These are the activations of a small neural network, seen along a few directions. Each row is one input.
Each table varies a few parts of the input and shows all the possible inputs, shuffled.
A made-up example of a description, with smaller parts first: one of 2 separate values, together with either a single point or one of 9 places along a line or (one of 4 places along a line, together with one of 5 places around a ring).
Shared parts are said once, and a part with two or three values counts as separate values.
In the rows, 128 means zero.

Other details of the inputs shift rows strongly along two fixed directions, in all tables alike. That doesn't count.

Table:
row 1: [118 103 126 137 161 130 172  95 130 124 103 135]
row 2: [129 100 125 128 161 147 196  60 137 153 110 136]
row 3: [121 115 117 107 146 181 195  75 133 160 121 141]
row 4: [ 95  75 142 168 187  42 152 133 131  61 115 142]
row 5: [114 100 136 171 183  59 129 135 134  98 114 143]
row 6: [103 101 168 141 127  81 170 112 115 134 110 147]
row 7: [146 147 130 128 120 135  86 193 122 125 132 103]
row 8: [124 125 129 123 127 123 144 130 133 119 149 121]
row 9: [145 168 105  97  86 189 109 120 132 175 148 127]
row 10: [162 179 134  68  25 179  93 121  99 203 139 111]
row 11: [138 160 124 141 110 122  57 176 121 113 130 118]
row 12: [106  99 137 143 159  91 147 129 135  84 129 142]
row 13: [112 118 124 152 157  96 131 122 131 111 114 141]
row 14: [112 108 126 121 162 164 197  74 136 139 109 145]
row 15: [151 148 125 121  84 113  42 214 123 104 159 106]
row 16: [117 116 133 137 138 108 130 124 128  95 132 128]
row 17: [145 178 104  91  78 205 108 103 137 179 141 126]
row 18: [125 153 107  99 116 199 189  54 141 189 141 135]
row 19: [152 128 133 140 109  81  55 186 128 101 145 105]
row 20: [144 141 135 146 125 115  57 202 114  94 117 107]
Each input here is: either one of 2 separate values or (one of 3 separate values, together with one of 6 places along a line).
Question: What sort of input is row 14?
Answer: one of 3 separate values, together with one of 6 places along a line

Table:
row 21: [105 122 141 148 148 105 154 105 122 115 111 139]
row 22: [ 75  72 159 167 199  50 181 132 120  67 101 166]
row 23: [134 138 122  96  95 157 153  85 131 182 142 140]
row 24: [150 148 141 120  83 128  67 196 111 121 132 100]
row 25: [139 149 102 121 109 139  73 158 154  98 175 112]
row 26: [148 151 128 128  87 107  42 176 120 122 133 120]
row 27: [161 149 134 128  88 114  53 173 119 124 129  99]
row 28: [138 149  98 109 101 159 124 106 146 122 174 109]
row 29: [124 121 113 149 188 130 130 155 134  96 115 129]
row 30: [113 109 153 152 154  75 150 145 118 113 121 129]
row 31: [118  98 134 126 142 108 181  86 131 147 128 142]
row 32: [104 120 143 134 141 102 159 118 123 134 127 150]
row 33: [123 108 122 160 188 130 151 128 143 107 114 136]
row 34: [139 144  96 103 139 218 150  95 136 149 125 122]
row 35: [140 129 117 104 100 164 147  62 129 167 127 127]
row 36: [132 155 131 128  97 120  75 153 117 127 128 126]
row 37: [142 121 150 145 126  68  86 193 118 109 130 113]
row 38: [107 106 141 146 158 110 184  78 125 124 107 136]
row 39: [126 152 130 104  97 167 163  87 123 180 138 130]
row 40: [121 136 136 114 108 153 147 117 120 141 125 129]
row 41: [131 128 119 169 172  96  73 202 140  89 116 124]
row 42: [141 123 125 100  93 155 129 110 126 151 133 123]
row 43: [146 128 132 101  96 159 133 113 124 150 130 115]
row 44: [134 148  96 123 145 180 133 117 144 150 122 129]
row 45: [108  96 136 126 144 107 161 111 127 116 118 155]
Question: What do these inputs look like to the network?
Answer: either one of 2 separate values or one of 5 places along a line or (one of 3 separate values, together with one of 6 places around a ring)
Question: Which other rows does row 45 become when the choice among 3 separate values takes its other values? List them by row number.
Answer: row 23, row 26
Question: List by row number the other inputs of the same sort as row 29.
Answer: row 33, row 34, row 41, row 44

Table:
row 46: [120 102 155 137 129  76 134 157 116 100 130 124]
row 47: [154 171 102  92 108 251 149  86 126 212 104 122]
row 48: [124 156  98 106 120 197 152  76 144 157 144 138]
row 49: [119 109 109 115 164 181 206  67 146 133 133 132]
row 50: [121 122 160 132 133 120 158 120 103 163  85 142]
row 51: [112  96 109 147 191 128 182  70 150 109 116 139]
row 52: [162 158 125  99  52 143  76 126 120 165 143 105]
row 53: [128 135 106 141 150 135 115 122 146 121 135 132]
row 54: [163 144 110 126 110 146  51 190 134 106 142  96]
row 55: [160 137 141 114  70 112  61 177 116 128 139 100]
row 56: [ 93 103 163 167 155  23 116 171 114  73 121 150]
row 57: [105 102 151 164 152  38 127 139 123  95 120 146]
row 58: [ 94 103 117 138 188 134 199  95 143 105 129 152]
row 59: [138 152 144 113  69 107  65 196 110 126 152 115]
Question: What do these inputs look like to the network?
Answer: one of 2 separate values, together with either a single point or one of 6 places around a ring
Question: List by row number the other rows that have the choice among 2 separate values in common with row 50.
Answer: row 46, row 52, row 55, row 56, row 57, row 59
